arr = 121	143	114	127	127	130	153	110	139	117	123	119	154	127
The entry just left of the largest entry: 119
The entry just right of 121 is 143
The entry just right of the largest entry: 127

A = [138 134 145 106 122]
The smallest entry: 106
The entry just right of 106: 122

Questions about the array below.
1) Find the second smallest entry.
2) Find the first entry in the row that holds the smallest entry.
3) Find the entry in the top-left corner.
4) Find the entry in the bottom-left corner.
5) Find the bottom entry of the column that holds the smallest entry.
6) Find the entry just left of the largest entry.
7) Find the top-right entry.
8) Find the last entry, reading row by row.
[[119 132 140 127 113 118 128 143 129 134 145 129 123]
 [124 128 128 133 128 145 128 114 122 132 138 120 128]
 [123 129 127 122 130 142 121 125 130 137 128 128 146]
 [128 121 125 128 128 113 153 119 124 139 123 128 123]
 [128 129 148 130 120 128 134 132 149 125 133 145 131]
 [123 132 134 128 128 118 130 121 128 132 118 116 130]
 [134 132 123 128 122 128 128 128 132 130 146 115 127]
 [126 138 128 128 109 128 141 124 128 128 138 139 128]
 [139 126 131 135 134 130 128 128 107 127 128 126 115]
 [128 112 151 120 134 134 138 135 120 128 128 121 124]
 [144 131 135 150 130 121 126 123 132 128 139 138 139]]
1) 109
2) 139
3) 119
4) 144
5) 132
6) 113
7) 123
8) 139

((155, 125, 125, 108, 116, 129, 151, 140, 138, 120, 115), (128, 131, 120, 158, 116, 106, 111, 133, 117, 124, 101))
Give the second smallest entry.
106
Give the entry just right of 111.
133
Give the entry just right of 108.
116
The entry just left of the smallest entry: 124
The third entry in reading order -> 125

Questions about the array below. Counting starts at 0.
1) Give the entry in the bottom-right corner.
2) Give the top-left entry.
3) Give the entry at row 2, column 2.
4) Give the entry in row 0 and column 1.
5) Give the entry in row 1 and column 0.
6) Give the top-right entry.
7) Give the entry in row 2 and column 0.
8) Give the entry in row 0 and column 2.
[[127 128 119 120 133 121 119 121 118 118 126 121]
 [134 125 117 132 121 120 119 133 131 117 134 133]
 [122 131 137 117 133 134 134 119 115 136 131 119]
 [135 125 118 137 122 120 119 136 139 118 124 136]
 [125 127 122 114 129 123 120 117 110 119 134 117]
 [132 130 117 143 125 118 124 141 143 121 132 141]
 [126 130 139 122 125 137 142 122 121 143 124 123]
 [128 123 150 123 123 149 140 124 122 145 130 124]
 [126 130 124 119 132 123 123 120 118 122 124 120]]
1) 120
2) 127
3) 137
4) 128
5) 134
6) 121
7) 122
8) 119

[[119 113 134 113 136]
 [137 144 121 150 115]
 [123 111 131 110 133]]
Report the bottom-left entry.
Answer: 123
Report the entry in the top-left corner.
Answer: 119
Report the entry directly below 136.
Answer: 115
Report the last entry, reading row by row.
Answer: 133
The entry just left of 150 is 121
Report the entry directly above the largest entry.
Answer: 113

B =
[[123 101 134 140 153 109 117 109 137 101 103 130 135]
 [152 136 124 104 114 125 103 146 134 121 117 127 126]
 [135 154 150 119 142 129 153 122 145 127 127 137 124]
 [116 113 135 139 125 146 155 152 152 105 151 117 102]
 [111 154 125 115 145 149 154 133 135 157 136 111 134]
 [146 135 144 117 153 117 155 140 129 140 145 136 108]
 [141 115 123 115 100 143 107 131 111 145 111 106 130]
 [134 133 140 142  99 152 147 143 107 137 121 147 141]
 [119 130 119 132 155 117 111 107 130 129 115 134 157]
 [110 123 111 136 119  99 141 148 139 106 117 144 138]
 [130 121 109 142 142 114 104 135 107 104 138 110 156]
 [141 117 147 144 146 135 124 112 152 144  99 142 138]
 [153 145 151 125 119 122 103 140 116 118 110 105 112]
 [157 119 110 133 129 155 111 143 133 107 136 132 108]]
Counting starts at 0.
The entry in the bottom-right corner is 108
What is the entry at row 0, column 2?
A: 134
What is the entry in the top-right corner?
A: 135
The entry in row 0 and column 0 -> 123
What is the entry in row 2 and column 1?
A: 154
The entry in row 1 and column 0 is 152
What is the entry in row 1 and column 2?
A: 124
What is the bottom-left entry?
A: 157
The entry in row 0 and column 1 is 101
The entry in row 2 and column 0 is 135
The entry in row 1 and column 1 is 136
